Each row has a name. Each question is about the rows just above it.

ralo: [  2   6  -4   9  13  15   3  -8   4 -15 -16  -2 -16  11   2  12  -8   8
  -7 -19  -2  31  -5   0  15  14]
teze: [  1   0  30   0   1  21   1  41   8  16 -20 -25   1  20   6 -13   2 -15
   6   8  -8 -22   6   1  14  13]
nub: [ -1 -12  -7  -6 -14   2   7  16   2 -24 -15  32 -25 -17   1  -3  -2   4
   2 -23   7  -6  16   5  -2  30]
pabo: [  1   0  30   0   1  21   1  41   8  16  25 -25   1  20   6 -13   2  12
   6   8  -8 -22   6   1  14  13]
duses: [-12   0   2  -5  -1   3 -13   4  -8   2 -22   4   0  13   2  11 -19 -15
   4  55  -6   0  -6   2  13 -14]
lek: [  4   3  -2  -3  -8  14  -9 -16   3   1   5  -4 -27  -3   6  -5   5   6
  -7 -11   2  43  -1  -4   8 -36]
Zek: [ -4   8  -2   4   0  -9   2   9  -8  -6  -1  11 -17 -22   2  -7 -28   2
  -4  36  -6 -52 -17   2   1  -7]
rozum: [  6   2  -6 -13 -21 -11   7  11  17  16 -16 -17 -25 -14  -1  13 -20   5
   2 -19  -5   9  13   7   3 -17]
fef: [ 10   1 -10   0  -8  -1  -1 -12 -14  35 -25 -25 -10  28   0   0  -1   5
   5  44  -1 -22   2  -6 -13   8]
mele: [  4   7  -1  11 -19  35  -7 -42   0  29   2   3   1   3   0   6  21 -24
   1  -5  16  48   1   2  16   4]
Which entry of pabo is missing from [  1   8   0   0   1   1  25  -8   1  20   2  16 -22   6  41 -25  21   1
  12  30  13   6   6   8 -13]?
[14]
The rest of the row after [ 9 -8 -6]:
[ -1  11 -17 -22   2  -7 -28   2  -4  36  -6 -52 -17   2   1  -7]
Which entry of Zek is missing from [  1 -28   2  11   2  -4  -8   4   9   8  -4 -22  -2  -1 -52   0  -6  -7
  -6   2  -9 -17 -17  -7   2]?
[36]

puf: [  0  30 -20  30  30]
kozip: [ 44  26 -15  44  44]
Pimev: [  0  26 -15  31   0]
Zani: [ 7  0 14  0  0]
How many times does puf hold [30]?
3
Count of [-14] in Pimev:
0
Times [44] occurs in kozip:
3

git: [  8   3   6  -7  -4  12  -4   2  -5  -5  -2   6   1   3   3  -1   0 -10
  -9  -4   5  12   1   8  23  -6   6   3  26  -4  -4  -6   5  15  -2]
fum: [  8 -10   6  -7  -3  12  -4   1  -5  -5  -2   6   1 -17   1  -1   0 -10
  -9  -4   5   2   1   8   5  12  -6  13  12 -16  12  14  14   0   0]
nanaz: [  8 -10   6  -7  -4  12  -4   2  -5  -5  -2   6   1 -17   1  -1   0 -10
  -9  -4   5  12   1   8   5  -2  -6  13   3 -16  -6   8  11  13   1]
Times [0] occurs in fum:
3
Go on from [-6  8] to the end of its row.
[11 13  1]
Count of [3] in git:
4

Pekov: [-30  -5 -22  16  -6  23  -3 -21  -9  17  -8 -28  -1  17]
Koru: [ 11  -4 -15  10   1   3  36   4  -5   6  23  -8 -12  33]
vaz: [-30  -5 -22  20  -6  23  -3 -21  -9  17  -5 -28  -1 -12]
Pekov without one entry, shuffled: [ -3  23  16  -1 -28  -8  -5 -21 -22  17 -30  -6  17]. Gone:
[-9]
vaz without one entry, shuffled: [ -6  -3  -9  -1  17 -28 -21 -12 -30  -5  -5 -22  20]. Gone:
[23]

mema: [ -4 -16  -2  12  -8   1]
reb: [  4 -46   5  13  -8  -8]
badi: [ 12  37  -6 -13   4 -11]
Bufe: [13 13 -4 -4 -4 13]
ralu: [ -6 -28   8  -2  27   0]
Bir: [ -9 -37 -16   1 -15  -1]
nume: [-10 -22  10  14  13 -12]
Geme: [ -6 -28   9  -2   9   4]
vez: [-2  1  1 -2 -1 13]
guma: [  8  -3  13  -9 -36  -4]
How many times does Bufe hold [12]?
0
Which entry of reb is missing from [ -8  -8 -46  13   4]?
[5]
The rest of the row after [  4 -46   5]:
[13 -8 -8]
After [ -6 -28   9  -2], its row goes on with
[9 4]
Count of [-1] in vez:
1
How many times does vez hold [-2]?
2

Sisek: [-3 11 -1 -4  6]
Nuka: [  0   0   3  12 -53]
bonal: [0 0 2 0 0]
Which entry of Nuka is missing from [-53  12   0   0]?
[3]
Count of [-1] in bonal:
0
Count of [0] in bonal:
4
How many times does Nuka hold [-53]?
1

fifub: [-2 -3 -2 -3]
Todo: [-2 -4 -4 -2]
kenug: [-3 -3 -3 -2]
The row with [-3 -3 -3 -2] is
kenug
How many times does Todo hold [-2]?
2
Whose row is [-2 -3 -2 -3]?
fifub
[-2 -4 -4 -2] is in which row?
Todo
Times [-2] occurs in fifub:
2
How many times does Todo hold [-4]?
2

fota: [ -7   7  -7   7  -5   7 -16  18   6  18 -35  20   2  -4   7  -2 -10   2
  23  23 -10  29  28 -34 -33 -23  -2 -11   4 -10  26  41  -7   9  21  12
  35  17  39  13 -13  20  11  13   3  -6  -4  55 -23 -27  -6]
kanan: [-29  14  26 -16   7  -3 -50   1  25  10  -8  14 -34  27 -20   9  13  -1
   9  11 -10   1 -33  12  15 -27 -18   3 -38  16  -9  13  -3 -25  17   1
  -1 -30 -20  -6  -2  -6 -29   6 -14  38 -36 -16 -24 -32   9]
Sedi: [  5   0  -7  16  -2  -8  23 -28  -7  10  15 -35   2  16 -11 -13   5  27
 -20 -37   6 -20  -8  57  37  -7   6  28  -8  27   3 -22   0  -1   0 -10
 -18  -6 -17   5  15   4 -23   6  -5   8 -14 -20  16  -3 -22]
bobit: [ -8 -30   3 -18 -29 -10   7  18   7  12  -4 -35   1   3 -11  13 -23 -10
   0 -33  -4   8 -47   3  36 -19  -6  22   3  24   3  20 -33  -8 -19   9
 -12 -10   6   1  30   8 -15 -16 -38  13   9 -12  36 -19   5]
fik: [ -8 -30   3 -18 -29   3   7 -16  12  12  -4 -35   1   3 -11  13 -23 -10
   0 -33  -4   8  15   3  36 -19 -19  22   3  24   3  20 -33  -8 -19   9
 -19 -10   6   1  30   8 -15 -16 -38  13   9 -12  36 -19   5]
Go on from [12 15] to the end of its row.
[-27 -18   3 -38  16  -9  13  -3 -25  17   1  -1 -30 -20  -6  -2  -6 -29
   6 -14  38 -36 -16 -24 -32   9]
Shuffled kanan with one entry gone: [-29  -1  10  16   1  27 -16 -25  -9 -20  14   7 -30   3 -14 -10  -8 -32
  14  13 -18  25  26   1 -33 -38  15  12  -3  -3  38  13  -1 -36   9   6
   9 -24 -20 -29  11  -2   9  17 -27  -6  -6   1 -50 -16], missing
[-34]
Times [16] occurs in Sedi:
3
Count of [-20] in fik:
0
Go on from [18  6] to the end of its row.
[ 18 -35  20   2  -4   7  -2 -10   2  23  23 -10  29  28 -34 -33 -23  -2
 -11   4 -10  26  41  -7   9  21  12  35  17  39  13 -13  20  11  13   3
  -6  -4  55 -23 -27  -6]
Shuffled bobit with one entry gone: [ -8  36  24 -38 -33   3   5  18 -19   0 -10  22  20   1   9 -11  36 -10
 -23   1 -12  13 -10   3   3 -47 -15   7   6 -16  -6  -4  12   3 -12  13
  -4 -19   7   9 -29   3 -19 -30  30   8 -18  -8 -33   8], missing
[-35]
fik without one entry, shuffled: [  9 -33   7 -19 -15   9  -8  -8  -4 -19 -19  13 -11   0   3 -35 -10  22
   5 -23  36 -18  20   3 -16   8   3 -12 -10  24 -33  30  15 -30   1   3
  13 -38  12   1  36   6 -16  -4   3   8  12   3 -19 -19]. Gone:
[-29]

Fumur: [-5 -5 -7 -7 -5 -7 10 -7 -7  6 -7]
mebom: [  2  22  14  20   4  13 -35  20  16 -34   7]
labi: [ -5  -4  -7  -7  23  31  10  23 -18  22 -14]
Nalit: [22 24 31 37 23 21 16 -8 16  3 21]
sudor: [-14  10  -8  -7  -6 -11  17  -8  16   3  21]
How many times does Fumur hold [-7]?
6
After [ -6 -11  17  -8  16], its row goes on with
[ 3 21]
labi without one entry, shuffled: [ -4  -5  -7 -18 -14  23  31  -7  23  10]. Gone:
[22]
The rest of the row after [23 21]:
[16 -8 16  3 21]
Times [23] occurs in mebom:
0

donu: [-11  -4 -12  17  -6   9  39  13]
Mep: [ 23  12   9  -8  -6  -5 -44  -1]
Bigo: [-27 -17  -6  -2  14   1  39 -11]
kubu: [-15 -14   7 -26  22  -9  -6 -32]
vobe: [ 18   9  11 -11   4  -6 -44  -4]
buk: [ 14   7   3 -14   3 -44 -44  -8]
ded: [-11 -12   9   8  22 -11 -14 -28]
fike: [-23 -17   5 -23  22  -8   1 -28]
Count of [3] in buk:
2
Which entry of ded is missing from [-11 -11 -12 -14  22   8 -28]?
[9]

muv: [-49  -7 -13  -7 -13 -49]
Badan: [-49 -10  -9  -2  -4 -16]
vibup: [-49  -7 -13  -8  -4 -15]
After [-9 -2], its row goes on with
[ -4 -16]
Times [-14] occurs in muv:
0
Which entry of Badan is missing from [-16 -49  -4 -10  -2]?
[-9]
Go on from [ -7 -13  -7] to the end of its row.
[-13 -49]
Go on from [-13  -8] to the end of its row.
[ -4 -15]

notet: [ 37  15  -4   2  -1  -7 -13  -7]
todoz: [ 37 -13 -15   2   1 -11 -13  -7]
Vetep: [-23  10  -9  -6  -3  11  21 -13]
Ril: [  5  -8 -12 -12 -21 -28 -18  11]
dor: [-18  15 -18   8   2 -11 -11   8]
buzi: [-12 -19 -47 -19 -22 -21 -22 -19]
las: [ -1   7   7  -2   8  -7 -37 -18]
sop: [19 -4  8  5  1  5 26  5]
How many times does todoz hold [-7]?
1
Times [-19] occurs in buzi:
3
Go on from [  2 -11] to the end of its row.
[-11   8]
How many times does dor hold [8]?
2
Which entry of las is missing from [  7   7  -2   8 -37  -7  -1]?
[-18]
Count of [5] in sop:
3
The rest of the row after [  1 -11 -13]:
[-7]

seguf: [ -5 -16  -8 -15   2  -7   7  32  11  59  25  60 -41  12 -19 -33 -28  32
   4  18 -18 -15 -22  30  -1]
Guta: [ -5  -2  -5   0   2   5   5  11   7  36   9  36   5  -5  -5 -13 -21  14
   6   5   5   7  10  -7  -3]
susa: [ -2  -9 -10  -6   5 -13   8  19  10  16  21  49 -33   6  -7 -21 -24  20
   8  10 -13 -17 -18  23   3]
Gebe: [  4  -3   3  -6  -1   8  -3   0  -3  -7  -6 -15  12   1  -1   3  13  -2
 -11   4   2   7   9  -7  -3]
Count of [5] in Guta:
5
seguf without one entry, shuffled: [ -7  -1   2   4 -15 -28   7  -8  32  18  11 -22  25  12  30  59 -33 -41
  -5 -19 -18 -15 -16  32]. Gone:
[60]
How many times does Guta hold [10]?
1
After [-5 -2 -5], its row goes on with
[  0   2   5   5  11   7  36   9  36   5  -5  -5 -13 -21  14   6   5   5
   7  10  -7  -3]

pigok: [-47   1  18  -3 -43 -31   4 -13  24 -14  -3  16  -2  15  18  24   0  16
 -14  13  -5  -8   0  13  19  -6 -21]
fomin: [-21  -3  26  -1   5  26 -12 -37   0 -34   6  20  -1  19  17   6  -4   8
 -26  12  25 -27  -1  16   5  14 -33]
pavo: [  9 -56  -8  46  11   3  -4 -56 -56   8 -25  -4 -39  12  11  -4 -30   0
  12  10  -4   7 -51 -56   1  27  10]
Which entry of fomin is missing from [ 17  26 -33 -37  -1   6  19  12  20 -26   5 -27 -34  -3  -1  16   0   5
   6  -4  -1  26  14 -21 -12   8]?
[25]
pigok without one entry, shuffled: [ -3   1  13  -5 -31  24  16  15  19  13 -21  -3  18 -13   4 -43 -14 -47
  -6  24   0  16  -8 -14  18   0]. Gone:
[-2]
Count of [-2] in pigok:
1
Times [-4] occurs in pavo:
4
Count of [0] in pigok:
2

kifa: [ -5  -7 -11  13]
sok: [  9 -59  12  -3]
funek: [24 -6 -8 -8]
The rest of the row after [24 -6]:
[-8 -8]
How many times does funek hold [-6]?
1
sok without one entry, shuffled: [ 12  -3 -59]. Gone:
[9]

tor: [  5  -7  -9  -4   1 -12  10   4   1  -6  -4  14 -10   7 -10 -23  -6  -7
  -6  -4   3   3   1  -4  46   5]
Faru: [  0   1  16 -16  -7  -6  22 -11   6  -3   9  11  28   1  -4  10   1  -6
  -5  14  -6 -10  -7   5 -46  18]
seza: [ -2  -2  -4   4   2 -10  14  -8   7  -1  -6  -8   2  10  -5 -26   5  19
 -15  -9   1  -7 -15   4  18  14]
Guvu: [ -2  -2  -4   4   2 -10  14  -8   7  -1  -6  -8   2  30  -4  10   1  -7
  -5   3  29   3  -5   4  45   6]
Zugu: [-11  -1  14  10   4  13   3  -5   2   0   0  -2  10   3   1 -30  -2  -9
  -7  13  -6 -16   5 -12 -14 -29]
Which entry of Guvu is missing from [ -8 -10  45   3  -6   2  -5  30  -4   4  -7   1  14  -4   6  -2  -1  -5
  -8   2  -2  10   7   3   4]?
[29]
How many times does Faru hold [-5]?
1
The rest of the row after [-4 10  1 -6 -5]:
[ 14  -6 -10  -7   5 -46  18]

